These are the activations of a small network on made-up records, seen along a few directions, one row for each record.
Here are examples, each followed by its value of one field, U.
Records without U are marked none.
(in the rows, 128 means zero)
[137 155 196 136  75 143 134  78 112 149 160 102] | u11
[106 188 145 149  96 130 139  64  86 128 161 132] | u20
[126  96 108 128 179 142 118  52 104 149 150 130] | u20
[164  92 134 182  77 119 134  71 121 163 160 102] | u6
[121 143  50 144  99 216 125  62 141 176 142 201] | u9
[159  72  75 139 161 136  86  82 148 205 159 110] | u5
[159 128 109 143  83 141 144  82 117 169 157  99] | u11
[127  90 115  90 165 120 110 156 177  85  99 129] | none
[ 99  87 211 154 169 107  86  71 146 174 162 154] | u4
[116  99  54 188  67 162  71  91 113 179 133  98] | u19
[105 142 113 136  75 122 124 110  60 159 181 142] | u14
[109 139 137 194  98 156 144 113  69 167 186 151] | u2
[141 110 133 150  84 106 107  99 111 169 177  91] | u12
[143  71 151 121 172 132  92 113 120 170 185  90] | u12
[173  45 192 158 168 107 117  52 148 168 152 114] | u6
[142 159  94 194 111 153 129  99  84 158 187 145] | u2
[182  97 204 116 146 164 109 121 115 153 182 151] | u7
[131 119  48 150  91 209 114  46 149 171 131 197] | u9
[112 116 192 133 145 195  83 114  95 179 167 137] | u15
[108 193 146 144  87 119 122  80 134 161 179 104] | u16
[139  80 114 159 170 146  84  47 106 110 153 121] | u18
[157  59 113 123 148 127 112  76 131 157 175 141] | u10
[119  86 110 132 159 121  99  68 140 173 167 104] | u16
[ 99 168 123 156 101 133 160  68  81 155 156 126] | u20
[102 160 132 140  77 121 121 113  63 142 190 153] | u14
[115 147  99 128 103 102 170 151 152  96 107 137] | none
[103 200 180 146  79 142  90  76  89 151 150 112] | u19
[178  64 146 122 154 155 134  73 124 160 156  86] | u13
[119 124 171 113 178 147 121  93  87 139 190 155] | u3
[134  79 100 101 161 130 109 160 179  85  95 116] | none
[140 134 208 152 173 120  96  33 109  92 158 126] | u18
[181  70  93 211  81 120 157  94 132 179 164 101] | u6
[112 108 154 109 167 141  99  82 130 210 166 124] | u5
[145 140 108 215 111 164  94  98  95 160 157 129] | u17
[205 131 101 154  64 144 116 116 109 162 171 131] | u7
[132  97 118 100 173 139  84  87 138 193 165 124] | u8
[147  75  93 120 155 149 126  93 121 153 187 140] | u10
[209 145  61 161 105 146 100  84 126 205 110 127] | u1
[132 108 219 180 192 170  82  99 114 150 168 142] | u17
[149 157 193 143  73 156 146  83 114 149 165  80] | u13
[138  96 142 125 152 203  64  94 107 177 158 125] | u15
[127 125  70 189 104 117 120  84 132 189 169 127] | u4
[147 135 173 142  69 161 150  82 111 165 154  69] | u13
[204  94 112 115 193 164  86  68 128 200 114 140] | u1
[140  35 106 182 168 117  71  72 167 188 146 122] | u4
[150  69 146 194 191 156  74  88 119 169 149 141] | u17
[144 127  76 178  70 184 102 115  92 194 163 119] | u15
[166  69 145 109 164 149 121  71 132 167 153 102] | u11
[128 182  97 134  94 123 106  86 125 185 166 120] | u8
[102 115 193 123 156 130  84  70 152 158 176 103] | u16
[160  52  85 150 164 144  89  86 116 150 163 128] | u3
[117 148 107 149  77 144 166 110 100 161 189 135] | u10
[105 178 148 141  95 117 130  87 118 195 187 139] | u5
[116  74  90 148 152 181  56  87 111 180 142  96] | u19
[155  62 169 115 167 124  74 100 134 162 186  81] | u12
[190 124  94 167  67 151 132 126 105 171 175 137] | u7
[ 93 129 119 139  71 123 128 110  55 155 183 151] | u14
[151  83 146 167 183 145  90  75 106 161 170 148] | u2
[104 199 149 139  97 117 133 107 118 194 180 134] | u8
[129 146  56 135  94 215 109  55 143 165 138 196] | u9
[146  78  91 179 169 147  94  52 107 120 151 110] | u18
[121 108 186 111 169 148 102  85  95 128 190 148] | u3
[185 153 222 102 194 134  98  53 128 178 120 158] | u1

Which value of U does each new row have?
[155 129 199  99 161 126 129  75 128 127 194 145] | u10
[109 114 193 128 170 123 113  45 107 141 147 141] | u20
[172 129 112 145  74 155 136  83 119 157 158  76] | u13
[130 117 124 158  89 119 122 117 102 171 191  92] | u12
[102 203 163 150 107 116 168  55  82 126 167 149] | u20
[113 145  79 155  74 160  69  87  96 170 146 104] | u19
[111 155 175 162  63 170  97 105  88 179 161 137] | u15
[ 94 135 116 137  88 209 130  51 137 174 131 207] | u9
[135  93 114  87 151 128 128 170 146  90 106 123] | none
[139 206 198 205 121 149 115  94  92 139 165 143] | u17
[ 99 159 135 150  92 137 139  56  80 144 148 119] | u20
[116 133 191  94 175 134  98  94 133 185 173 136] | u8
[113 166  97 154  87 126 107  61 137 164 169  91] | u16
[132 113 166 112 158 143 139  97 117 147 196 150] | u10
[142 155 188 149  78 149 172  92 111 160 176  96] | u13
[121  89 112 120 165 139  81  72 150 168 168  99] | u16
[100  99 199 149 174 111 108  78 129 170 174 156] | u4
[127 173 155 185  98 153 120 110  78 141 188 148] | u2
[126 186 163 119  81 104 111  85  64 125 181 151] | u14
[158  94  99  99 167 143 134 181 155 105 109 106] | none
[139  79 111 171 165 127 100  44  96 115 152 127] | u18
[132  77 222 108 165 130  88 106 125 171 183  81] | u12
[121 155  73 161 103 131 145  62  89 149 157 128] | u20
[158  74  87 118 159  90 116 180 158 106 109 117] | none
[129 146 100 198 107 153 132  96  79 155 187 152] | u2
[140 152  61 156  86 126 109  77 143 172 168  81] | u16
[148  90 162 193 198 158  78  78 121 164 149 140] | u17
[107 192 170 146 100 108 151  40  88 123 152 147] | u20
[140  81 106 120 171 139 114  83  86 143 181 149] | u3
[208  84 123 132 187 136  84  52 136 211 102 141] | u1
[109 137 116 149  74 140 172 106  96 160 192 142] | u10
[169 152 175 163  67 143 150 127  98 163 189 153] | u7
[105  75 149 107 141 127 102  99  63 150 176 150] | u14
[215  97  75 182  56 157 108 124 122 166 161 111] | u7
[112 192 179 163 105  99 122  76 124 152 174 149] | u4
[146  85 109 106 179 153  98  84  98 140 181 143] | u3
[126  77 124 137 169 129 102  40 111 147 137 132] | u20
[131 163  90 198 100 127 126  50  93 119 161 122] | u18
[130 125  90 195  87 115 111  39  95 119 148 128] | u18
[125 177 165 156  67 179  94 116  88 172 167 127] | u15
[158  98 119 189  85 120 155  87 120 174 167 111] | u6
[103 170 137 134  94 213 123  55 137 155 146 202] | u9
